Small tables with named rows and columns. After each table, cells are looked up by row and column.

Table Ligo
|  | Kaz | Sabu | Dera |
|---|---|---|---|
| Kuz | 918 | 314 | 467 |
| Fimi | 759 | 737 | 589 |
| Ninutil | 546 | 825 | 264 |
| Bev | 802 | 204 | 350 |
| Kidab | -377 | -106 | -613 |
| Zik | 762 | 165 | 310 |
| Rinuto | 943 | 676 | 733 |
| Bulug | 801 | 743 | 626 |
| Deted | -283 | 52 | -495 |
| Pumevok | 913 | 318 | 460 |
| Zizabu | 608 | 57 | 155 |
| Dadesil | 650 | 602 | 495 |

Kaz of Pumevok: 913
Sabu of Zizabu: 57
Dera of Dadesil: 495
Kaz of Dadesil: 650
Dera of Zik: 310
Dera of Kidab: -613
Kaz of Fimi: 759
Dera of Bev: 350
Sabu of Kuz: 314
Sabu of Zik: 165
Dera of Zizabu: 155
Kaz of Kuz: 918
Sabu of Ninutil: 825
Dera of Rinuto: 733
Sabu of Fimi: 737
Sabu of Deted: 52
Sabu of Dadesil: 602
Dera of Ninutil: 264
Sabu of Kidab: -106

Table Vilunol
         Pep  Tak  Dopomo  Zet  Pef  Bevev  Ter
Mas       92  159      33   62    1     90    6
Kupa     215  220     204  125  144    239   97
Saranam   41  118     103  152   72     54   41
Tok       61    2     184  185  163     10  219
Zotuf     66    2     189  184  166     14  224
Bip       60    2     183  184  161      9  218

Ter of Zotuf is 224
Bevev of Mas is 90
Zet of Saranam is 152
Pep of Zotuf is 66
Zet of Zotuf is 184
Zet of Kupa is 125
Pep of Bip is 60
Dopomo of Tok is 184
Row with the largest Pef: Zotuf

Gusebi:
         Luv  Gakufoz  Sufe  Lavu
Nederuk   37       87    64   197
Rif       10      113    63   179
Nekub     43       79    61    64
Duk       83       39    60     3
Nolu       4      119    63   134

Nederuk, Sufe: 64
Nekub, Lavu: 64
Rif, Luv: 10
Nolu, Gakufoz: 119
Nolu, Luv: 4
Nederuk, Gakufoz: 87
Nederuk, Lavu: 197
Nederuk, Luv: 37
Duk, Lavu: 3
Duk, Luv: 83
Duk, Sufe: 60
Duk, Gakufoz: 39
Rif, Lavu: 179
Nolu, Lavu: 134

Gegif:
	Sul	Tukofos	Momuto	Revuben
Disuf	46	81	144	203
Zab	222	93	175	209
Pode	48	91	158	195

Pode, Momuto -> 158
Zab, Sul -> 222
Pode, Tukofos -> 91
Pode, Sul -> 48
Disuf, Revuben -> 203
Zab, Momuto -> 175
Pode, Revuben -> 195

Table Nosov
cols = Mide, Zup, Zogu, Mef, Tivug, Sep, Ranuru, Kuv, Kopo, Godifi
Nuken: [89, -35, 16, -53, 62, -45, -43, -21, -51, -34]
Karul: [-93, 5, -31, -17, 25, 2, 19, 30, -85, -2]
Tapin: [-63, -78, -56, -21, 26, 9, -8, -26, 57, -18]
Kogile: [-3, -36, -37, 7, 14, -3, -6, -20, -41, 12]
Fur: [-28, 72, -19, -17, 95, -29, -42, -38, -55, -15]
Pobe: [-23, -36, 3, -41, 74, -51, -47, -45, 84, -37]
Tup: [-15, -43, 9, 22, 38, -7, -5, -35, -61, -27]
Ruba: [72, -21, -13, -33, 6, -23, -28, -34, -32, -41]

Karul, Mide: -93
Tup, Sep: -7
Karul, Mef: -17
Pobe, Kopo: 84
Tapin, Godifi: -18
Karul, Ranuru: 19
Karul, Tivug: 25
Pobe, Sep: -51
Tup, Ranuru: -5
Kogile, Zup: -36
Fur, Tivug: 95
Tapin, Zogu: -56
Tapin, Mide: -63
Fur, Ranuru: -42
Karul, Kuv: 30
Which row has the largest Kuv? Karul

Marezud:
	Mov	Vot	Lim	Datu	Sez
Fis	235	99	95	82	220
Kepuzu	27	88	162	241	215
Tisote	96	187	87	189	75
Roze	166	123	106	75	242
Mokami	67	83	62	218	190
Boge	229	24	162	141	233
Bos	128	174	119	189	161
Begazat	183	134	31	90	25
Koted	28	219	140	87	78
Timezil	66	138	86	114	232
Puti	199	242	142	219	208
Sutafot	231	139	239	136	194
Zados	49	96	129	115	80
Zam	130	121	89	133	164

Vot of Begazat: 134
Lim of Mokami: 62
Datu of Sutafot: 136
Mov of Tisote: 96
Vot of Tisote: 187
Lim of Koted: 140
Sez of Mokami: 190
Datu of Boge: 141
Sez of Timezil: 232
Sez of Fis: 220
Vot of Zados: 96
Vot of Kepuzu: 88
Row with the largest Mov: Fis

Lan.tsv
	Lilofot	Nedef	Kol	Rabiv	Puvekaz	Figug	Zafinan	Zupo	Nunum	Reziz
Vil	176	167	143	128	111	141	135	115	140	126
Gatu	58	51	120	93	116	131	142	152	74	165
Tisat	231	180	146	171	119	169	157	96	162	76
Filoz	178	169	133	145	105	133	130	121	156	109
Rab	54	117	127	118	190	98	111	157	132	167
Vanufu	217	151	135	176	105	169	159	105	154	71
Kebemi	169	165	133	148	120	132	133	120	158	103
Fumukez	185	145	141	145	116	160	155	108	134	102
Fezof	93	73	124	96	94	138	141	143	82	157
Zup	74	117	127	107	149	106	115	152	120	168
Sop	205	164	136	154	92	152	144	110	152	91
Naku	145	173	144	135	163	126	129	120	152	130

What is the Reziz of Kebemi in Lan?
103
What is the Zafinan of Gatu in Lan?
142
What is the Reziz of Fumukez in Lan?
102
What is the Zupo of Rab in Lan?
157
What is the Nedef of Kebemi in Lan?
165
What is the Zupo of Fezof in Lan?
143
What is the Nedef of Filoz in Lan?
169
What is the Nedef of Sop in Lan?
164
What is the Reziz of Fezof in Lan?
157
What is the Zafinan of Filoz in Lan?
130
What is the Figug of Kebemi in Lan?
132
What is the Nunum of Tisat in Lan?
162
What is the Nunum of Vanufu in Lan?
154
Which row has the largest Kol? Tisat

